A small network was shown many inputs. Here are its activations along a few directions, one row for each input.
Each table varies a few parts of the input and shows all the possible inputs, shuffled.
Descriptions start from the smaller parts, as in this example, which fits no table here: one of 8 places around a ring, together with either a single point or one of 9 places around a ring or (one of 3 separate values, together with one of 4 places along a line).
Shared parts are said once, and a part with two or three values counts as separate values.
In the rows, zero is written as 128.

Other details of the inputs shift rows strongly along two fixed directions, in all tables alike. That doesn't count.

Table:
row 1: [123 154 113  98 145 121 125 118 142 156 147]
row 2: [125 110 136 152 139 135 155 147 145 104  87]
row 3: [119 152 130 107 146 110 122 111 136 135 166]
row 4: [119 153 118 104 141 119 122 131 139 153 163]
row 5: [182 112 110  99  42 125  58  83  87 149 151]
row 6: [134 150 118 106 164 122 116 120 116 146 144]
row 7: [196  69 115 162  34 163  80 122  93 114  97]
row 8: [110 111 146 145 116 124 160 142 162  96 109]
row 9: [121 107 133 158 139 147 151 153 149 111  94]
row 10: [139 120 141 159 130 132 160 130 166 102 102]
row 11: [101 136 125 102 154 115 119 125 118 141 151]
row 12: [119 145 130 102 161 113 117 116 115 138 147]
row 13: [141 160 117 114 153 131 117 117 140 151 163]
row 14: [129 155 123 115 147 119 120 120 138 148 169]
row 15: [128 118 136 148 124 132 163 141 166 106  95]
row 16: [126 115 143 159 122 132 160 147 164 103 113]
row 17: [113 168 121 120 153 126 131 121  86 149 129]
row 18: [187  67 110 150  27 163  82 131  93 120  91]
row 19: [105 161 122 126 148 124 131 130  86 150 145]
row 20: [116 105 139 159 134 135 153 157 144 105 102]
row 21: [174  60 126 147  24 143  87 120  87 101  99]
row 22: [106 139 127  99 156 114 119 119 119 145 142]
row 23: [113 132 138 174 133 147 162 149 114 108  87]
row 24: [117 151 129 101 144 111 125 116 135 136 163]
row 25: [138 159 116 107 151 131 120 122 139 152 160]
row 26: [129 118 135 154 125 144 159 150 168 109 102]
row 27: [109 110 146 143 117 124 160 134 165 103  99]
row 28: [173 100 108 107  54 130  53  96  66 142 151]
row 29: [122 154 130  98 147 110 124 110 136 140 155]
row 30: [113 104 148 147 134 126 153 142 141  98  92]
row 31: [124 154 112 104 146 132 121 126 143 159 154]
row 32: [122 106 153 158 140 125 150 132 141  93  98]
row 33: [ 97 156 131 117 149 119 137 122  84 141 144]
row 34: [136 120 140 152 128 132 163 136 164 102  98]
row 35: [126 146 122 120 161 122 112 126 116 146 160]
row 36: [124 145 121 113 159 122 115 131 116 146 158]
row 37: [120 106 135 152 138 136 155 144 147 108  87]
row 38: [113 149 117 105 140 120 123 129 141 156 161]
row 39: [103 122 154 161 129 131 168 136 108 103  85]
row 40: [135 151 116 112 165 134 112 129 118 149 151]
row 41: [194 108  96 106  57 138  47  92  66 156 141]
row 42: [104 107 144 145 114 125 160 139 164 100 108]
row 43: [108 102 146 149 131 127 153 147 140  94 101]
row 44: [111 139 117 110 154 123 116 134 120 153 153]
row 45: [115 153 127  94 143 110 124 116 137 144 151]
Each input here is: one of 5 places around a ring, together with either a single point or (one of 2 separate values, together with one of 4 places along a line).
Changing only the place on the ring of 5 turns row 33 into row 19. The same change can be made to row 8. Which row results? -> row 4
Start at row 1 and move only the place on the line of 4, one step at a time. The first step leads to row 15. Which rows follow, in order? -> row 34, row 10
Which other rows agree with row 29 in the place on the ring of 5? List them by row number. -> row 5, row 12, row 22, row 27, row 30, row 32, row 39, row 45
Which other rows does row 11 become when the choice among 2 separate values takes its other values? List them by row number. -> row 42

Table:
row 46: [ 70 148 153 150 158 112 199 148 183 121 122]
row 47: [112 161 119  83 111 118 121 122 121 161 173]
row 48: [164  88 124 162 101 156 120 127  88 107  68]
row 49: [ 70 126 152 121 176 107 191 137 187 101 105]
row 50: [155 100 126 171  80 164 128 154  92 113  94]
row 51: [154  73 140 164  90 133 107 128 110  83 114]
row 52: [ 87 164 141 149 178 131 206 142 160 118  88]
row 53: [137 134 118  87 166 107  88 119  94 141 149]
row 54: [130 145 122  78 144 103 105  86 116 143 150]
row 55: [128  79 141 132  57 128 120 115 148 104 100]
row 56: [110 123 107  79 154 118  93 122 104 158 149]
row 57: [111 124 119  98 146 109  91 122 111 159 173]
row 58: [143 153 120 124 163 125  99 110  84 159 159]
row 59: [149  58 122 129  61 133  94 144 105 107  92]
row 60: [185 169  83 109 145 155 103 129 174 181 171]
row 61: [161  91 133 172  98 158 111 123  98 108  79]
row 62: [ 72 116 153 153 191 116 171 163 169  89 132]
row 63: [ 66 148 150 141 163 125 192 146 187 118 107]
row 64: [126 183 113 114 119 122 123 110 104 157 173]
row 65: [141 169 128 113 137 109 113  90 106 155 164]
row 66: [128 148 131  87 141 105  96  84 125 143 160]
row 67: [155  69 143 164  93 129 108 124 112 100 104]
row 68: [128 166 104 126 147 139 107 132  81 160 168]
row 69: [ 93 137 169 149 185  95 181 123 181  94 126]
row 70: [146 170 102  90  95 123 105 112  87 170 143]
row 71: [127 161  95 107 157 144 109 128  77 174 133]
row 72: [128  81 121 158  74 159 114 148 116 124  87]
row 73: [113 145 110  96 139 133 103 144  97 163 168]
row 74: [110 140 127  85 119  94 108 102 133 156 178]
row 75: [123 178 113 104 127 131 116 103 110 171 148]
row 76: [162 111 141 169  65 135 131 110 115  89 110]
row 77: [ 69 112 153 144 198 124 165 156 174 104 108]
row 78: [135  80 146 128  53 124 129 128 142  94 115]
row 79: [147 157 112 103 168 124  98 123  77 151 139]
row 80: [137 170 125 103 142 121 106  86 109 154 150]
row 81: [190 143  99  93 156 130  85 113 191 157 180]
row 82: [145 171 131 100 138 117 114  99 102 143 166]
row 83: [109 145 124  84 117  98 107 106 130 139 188]
row 84: [106 157 105  77 118 120 122 112 118 171 148]
row 85: [147 155 122 111 164 132 100 120  79 147 161]
row 86: [131  84 122 167  65 151 120 155 111 109 111]
row 87: [133  99 126 132  44 132 140 141 132 115  87]
row 88: [100 156 152 147 195 121 195 125 159 101  91]
row 89: [158  71 145 152  95 136 110 134 108  87 105]
row 90: [164 154 125 157 204 146 167 146 229 118 129]
row 91: [ 69 152 150 150 155 116 199 153 181 104 131]
row 92: [131  78 112 149  76 156 123 151 106 123  76]
row 93: [132 165 100 106 153 134 107 140  78 168 138]
row 94: [ 74 133 138 146 190 128 184 184 157 112  95]
row 95: [144 123 108  85 149 119  76 101  82 152 145]
row 96: [ 89 166 152 168 169 121 203 142 166 121 114]
row 97: [187  94 100 143  71 168 114 151 200 137 120]
row 98: [130 152 131  96 133  97 102  91 119 128 184]
row 99: [156  88 153 140  70 122 124 113 131  83 111]
row 100: [104 146 153 178 209 132 178 151 141  90 120]
row 101: [113 142 120  64 122  95 108 113 128 148 160]
row 102: [152  98 123 184  78 157 126 144  95 126  93]
row 103: [148  99 121 174  83 168 119 140  98 124  78]
row 104: [105 161 157 146 191 112 194 138 161  95  96]
row 105: [153 116 135 158  53 149 144 133 115 111  99]
row 106: [109 143 108 110 139 126 102 134 102 176 166]
row 107: [ 77 113 158 141 194 120 174 169 167  92 123]
row 108: [155  88 143 133  72 114 123 115 130  88  91]
row 109: [188  79 109 132  79 152 104 142 211 123 126]
row 110: [151  70 140 155  98 140 102 121 115  98  89]
Describe the family of inputs behind these rows. -> one of 5 places around a ring, together with either a single point or (one of 2 separate values, together with one of 6 places around a ring)
Which other rows agree with row 72 in the place on the ring of 5? List them by row number. -> row 46, row 47, row 63, row 73, row 84, row 86, row 87, row 91, row 92, row 94, row 97, row 106
Which other rows does row 71 become when the place on the ring of 6 takes its other values? List them by row number. -> row 50, row 68, row 93, row 102, row 103
Which other rows does row 75 become when the place on the ring of 5 takes its other values? List them by row number. -> row 55, row 63, row 66, row 80
